These are the activations of a small neural network, seen along a few directions. Each row is one input.
Each table varies a few parts of the input and shows all the possible inputs, shuffled.
A made-up example of a description, with smaller parts first: one of 3 separate values, together with either a single point or one of 9 places around a ring or (one of 4 places along a line, together with one of 5 places around a ring).
Shared parts are said once, and a part with two or three values counts as separate values.
In the rows, 128 means zero.

Other details of the inputs shift rows strongly along two fixed directions, in all tables alike. That doesn't count.

Table:
x1: [140 162  93 139 103 147 143 144 122 156 142 159]
x2: [137 116 129 101 157 154 113 158  92 131 162 125]
x3: [116 147 170 164 107  91 126  81 171 107  83  95]
x4: [140 115 129 101 158 153 111 156  92 130 162 125]
x5: [131 109 140  96 163 155 109 158  90 128 160 117]
x6: [133  85 123  99 177 145 111 144  88 133 138 130]
x7: [120  98 174  94 163 141  98 131  95 132 138  92]
x8: [102 148 170 168 110  97 137  99 177  90  85  95]
x9: [116  84 168  80 163 134 105 132 112 122 142  93]
x10: [ 91  96 224 117 156 109  98  96 134 102  94  53]
x11: [112  97 174  98 169 143 104 144 101 113 141  90]
x12: [129 150 126 141 111 130 134 124 134 139 124 132]
x13: [137 116 132  97 150 155 109 148  87 150 156 125]
x14: [125 155 117 147 112 135 144 141 140 124 130 139]
x15: [126 102 165  96 160 142  99 133  94 135 141  99]
x16: [125 137 118 128 110 124 142 125 151 129 127 134]
x17: [120  84 166  80 164 133 104 131 111 122 143  94]
x18: [143 161  91 144 110 142 144 149 129 135 145 158]
x19: [152 167  81 143  99 143 142 139 124 157 144 167]
x20: [139 162  91 143 110 145 146 152 129 136 146 159]
x21: [122 130  98 156 121 119 145 123 123 120 113 148]
x22: [145 155  75 130  97 138 153 142 141 148 148 169]
x23: [109 135 163 151 105  87 137  85 188  98  86  98]
x24: [140 109 139  92 157 152 102 144  84 147 157 119]
x25: [135 136 116 128 112 118 136 118 151 127 128 134]
x26: [143 168  85 143  97 146 147 144 125 158 143 166]
x27: [138 139  73 149 119 134 150 137 119 134 124 168]
x28: [148 126  85 142 102 119 145 145 115 155 124 174]
x29: [110 135 162 151 105  86 136  84 188  98  87  98]
x30: [134 136 117 128 112 119 137 119 151 127 128 134]
x31: [139 108 137  96 164 151 106 153  90 127 161 118]
x32: [141 141 107 130 109 119 138 120 150 130 132 141]
x33: [151 168  82 143  99 143 143 140 124 157 144 167]
x34: [131 155 114 147 114 133 141 138 139 123 131 139]
x35: [137 136 115 127 112 118 136 118 150 127 129 135]
x36: [133 150 123 146 118 126 134 130 140 118 127 131]
x37: [118  71 154  97 185 127  96 127 104 120 120 105]
x38: [ 98 113 155 174 109  82 135  80 161  99  68 113]
x39: [123  84 115 111 158 143 119 144  74 137 146 138]
x40: [140 156  76 130  96 140 156 145 142 149 147 169]
x41: [105 119 153 164 121  79 133  79 176 102  66 117]
x42: [101 115 153 166 113  79 131  79 168 101  65 116]
Description of these inputs: either a single point or one of 8 places around a ring or (one of 3 separate values, together with one of 11 places along a line).
Q: Change only the choice among 3 separate values in x35. List by row number the other rows that result.
A: x4, x24
Q: List by row number the other inputs of the same sort as x41.
A: x6, x21, x27, x37, x38, x39, x42

Table:
x43: [111 147 198 182 138 109 116 136 102 101  87  94]
x44: [153  46 137  36 171 135 103 172  82 159 173 124]
x45: [132  76 146 102 138  91 128 135 152 105 113 125]
x46: [172 150  21 145  87 148 158 140  74 175 166 211]
x47: [ 45  45 187  62 188 160 119 135  90 124 132  72]
x48: [147 130 118  94 211 208  92 213   7 170 183 150]
x49: [116 194 146 196  92 132 138 119 160 152  64 137]
x50: [124 198 112 209 111 128 145 123 178 112 122 129]
x51: [ 66 128 114 158  66 118 187 126 151 124 109 140]
x52: [ 93 142 241  84 131 113  77  74 190 106 122  43]
x53: [114 133 219  79 105 113  86 105 157 117 153  66]
x54: [174 172   8 141  90 156 154 126 105 203 151 215]
x55: [125 108 121 126 154 129 115  86 101 135 114 123]
x56: [144 203 107 165  72 118 165 133 171  87 130 111]
x57: [113 139 111 214  84  76 154  93 172  75  68 148]
x58: [112  34 173  85 189 112  95 143  99  86 126 105]
x59: [153 165 153 114  94 136 151 133 157 116 170 109]
x60: [121  86 118 109 188 146 101 121  72 121 140 133]
x61: [107 103 224 130 144 136  91 145  85 137  96  79]
x62: [112  46 172  97 188 125  86 123  52 101 138  97]
x63: [172 107  59  98 118 156 124 150  50 191 179 179]
x64: [117 185 195 148 100 106 148  73 230  84 103  70]
x65: [134 127 121 120 120  95 144 105 194 138  96 134]
x66: [165 115  37  79 151 159 141 182 120 166 168 203]
x67: [142 163  90 159  77  89 151  80 200 157  85 149]
x68: [134 138  54 161 134 144 140 136 122 122 122 187]
x69: [113 113 194 150 159 124 100 140 115  91 146  67]
x70: [150 142  98 153  60  80 151  98 174 154 102 148]
x71: [125 191 134 143 120 131 143 116 177  83 115  81]
x72: [153 114  32 100 159 166 136 180 102 149 166 212]
Q: What do these inputs look like to the network?
A: one of 2 separate values, together with either a single point or one of 6 places along a line or one of 8 places around a ring
Q: Changing only the choice among 2 separate values turns x43 into x48. The same change can be made to x63. Which row results?
A: x54
Q: Change only the choice among 2 separate values in x64. List by row number the other rows that result.
A: x59

Table:
x73: [137 128  62 152 118 127 154 139 126 131 124 181]
x74: [134 164 105 141 113 140 147 136 143 131 135 140]
x75: [129  98 151  97 175 159  99 161  72 142 156 115]
x76: [145 145 102 127 101 122 147 132 151 136 138 145]
x77: [129 122  82 152 124 117 149 129 131 122 115 166]
x78: [133 157 110 159 113 133 137 140 129 140 126 148]
x79: [102 144 193 171 119  89 123  83 174  76  79  75]
x80: [135 141  99 144 105 125 140 117 132 149 128 150]
x81: [130 152 106 131 102 133 144 135 151 132 142 149]
x82: [140  85 144  66 163 145 106 153  95 137 166 109]
x83: [143 149  79 144  99 133 146 127 126 158 138 166]
x84: [134 164 104 141 113 141 147 137 143 131 135 140]
x85: [130 152 106 131 102 132 144 134 151 131 141 148]
x86: [129  98 151  97 175 158  98 162  72 142 156 114]
x87: [124  93 148  70 164 154 103 155  95 132 170 111]
x88: [123  62 123  91 185 141 108 150  76 123 143 129]
x89: [139 165 108 153 110 136 137 136 131 122 137 143]
x90: [150 152  80 129 103 131 141 129 141 154 135 170]
x91: [142 144  99 129 108 122 135 120 146 144 125 154]
x92: [139 165 108 152 111 136 138 136 131 123 137 143]
x93: [132 149 106 148 103 129 142 130 121 142 118 152]
x94: [107 123 185 148 116  77 121  68 189  97  67  86]
x95: [ 97 120 185 163 113  77 124  64 174 101  69  79]
x96: [140  84 144  66 163 147 107 153  94 138 167 110]
x97: [ 96 128 192 167 112  83 127  77 164  95  60  83]
x98: [127 104 149  80 175 162 106 155  89 130 161 101]
x99: [ 91  68 233 105 173 107  87  98 108  96  89  48]
Q: What do these inputs look like to the network?
A: one of 3 separate values, together with either a single point or one of 8 places around a ring
Q: Change only the choice among 3 separate values in x83. List by row number the other rows that result.
A: x80, x95

Table:
x100: [139 209  90 141  77 134 166 129 208 100 157 144]
x101: [138 197 112 176  81 130 138 132 161 141 125 160]
x102: [155 115 118  42 147 178  96 143  82 203 189 134]
x103: [124  81 238  74 161 116  78 110 106 148 110  42]
x104: [ 84  49 218 121 185 120 112  98  83  96 111  60]
x105: [ 96 186 198 201  91  83 133  90 222  57  76  85]
x106: [106 117 212 117 168 138  91 107  95 119 113  53]
x107: [136 207 108 183  80 130 147 140 175 117 132 159]
x108: [176 135  97  58 150 191 122 215  70 159 221 144]
x109: [133  64  60  63 158 176 145 212  56 172 161 185]
x110: [152 202  84 172  70 142 140 138 140 181 132 188]
x111: [131  77 116 107 154 159 123 166  65 155 177 167]
x112: [125  21 199  93 172  86  85  96 101  90  95  58]
x113: [ 99 177 202 201  82  76 123  68 207 102  55  91]
x114: [109  88 222  56 170 129  78  95 133 123 135  45]
x115: [168 205  77 149  67 137 167 159 161 148 151 165]
x116: [142 146  57 204  84 109 157  94 125 119  91 171]
x117: [106 110 220 111 167 131  81 129 122 100 129  69]
x118: [134 215 100 188  84 139 160 124 151 124 121 141]
x119: [100  96 178 204 103  48 113  46 182  67  34  98]
x120: [116  68  63  87 168 185 126 208  47 170 158 204]
x121: [ 90 140  67 187 101 129 180 129 133 126  70 176]
x122: [113 138  27 134  82 135 186 135 168 152 112 209]
x123: [ 62  38 197  62 175 119 112 111 132 110 118  66]
x124: [108  22 186  65 188  79  85  67 116  94  90  90]
x125: [157 122  71 157  89  72 161 105 144 128  80 191]
x126: [157  57  79  61 156 148 102 130  79 146 173 150]
x127: [135 137  65 188 105  93 158  91 114 120  72 191]
x128: [121  54 167 136 232  96  74 103 124  89  79 101]
x129: [129 106 157 188 157  39 130  62 214  70  24  91]
x130: [141 150 118  98 170 196 121 191  68 113 200 118]
x131: [155 204  66 131  69 144 158 126 176 160 158 171]
x132: [159  90  62 124 227 159 107 152  58 137 138 159]
x133: [103 125 210 117 177 145 102 129 110  73 133  46]
x134: [142 149  51 144  70 127 186 115 166 155 154 196]
x135: [122 149  52 154  67 124 195 165 152 159 123 191]
x136: [103 123 210 117 175 143  99 124 106  85 129  48]
x137: [ 53  50 204 111 188 128 114 123  85 102  95  60]
x138: [114 101 206  69 153 126  86  89 138 139 128  61]
x139: [149  72 113  83 145 149 142 170  73 158 180 149]
x140: [151 125 114  43 158 185 107 167  97 156 211 127]
x141: [154 206 103 159  71 123 170 151 186 109 140 141]
x142: [119 155  74 199  82 103 156 110 121 124 115 155]
x143: [119 171 199 177  68  65 139  66 212 118  51  74]
x144: [160 139  94  87 154 203 105 172  23 211 186 152]
x145: [135 208 103 182  87 141 154 122 141 137 120 141]
x146: [ 99  77 106  98 157 166 125 190  68 159 160 166]
x147: [142 142  77 169  65  83 161 126 149 132 123 157]
x148: [117 176 197 178  73  68 145  78 220  94  62  71]
x149: [126 101 220  86 152 118  94 122 123 126 120  52]
x150: [ 91  58 191 129 158  90  82 111 100  98 117  84]
x151: [148 124 134  91 147 173  87 161  62 197 167 147]
x152: [162 137  85  40 154 200 116 188  90 159 232 149]
x153: [166 212  75 150  73 142 176 176 171 115 167 161]
x154: [138 204 104 182  82 138 148 111 133 162 110 145]
x155: [167  69  60  66 222 150  99 143 100 146 163 161]
x156: [140 201  93 134  81 136 160 128 198 112 157 144]
x157: [ 94  94 181 194 118  31 119  42 176  69  14 123]
x158: [135 206 109 176  90 137 149 154 175  97 146 155]
x159: [136  79  83  68 141 140 111 145  84 152 194 146]
Q: Changing only one part turns x110 into x143. The same change can be made to x111. Which row results?
A: x139
Q: What do these inputs look like to the network?
A: one of 4 places along a line, together with either a single point or one of 6 places along a line or one of 8 places along a line
Q: A walk changes only the place on the line of 8. It starts at x153 and steps to x141. List the rest of the walk in order.
A: x108, x115, x148, x149, x143, x103
Q: Change only the place on the line of 6 in x134. List by row number the other rows that result.
A: x122, x123, x124, x126, x159
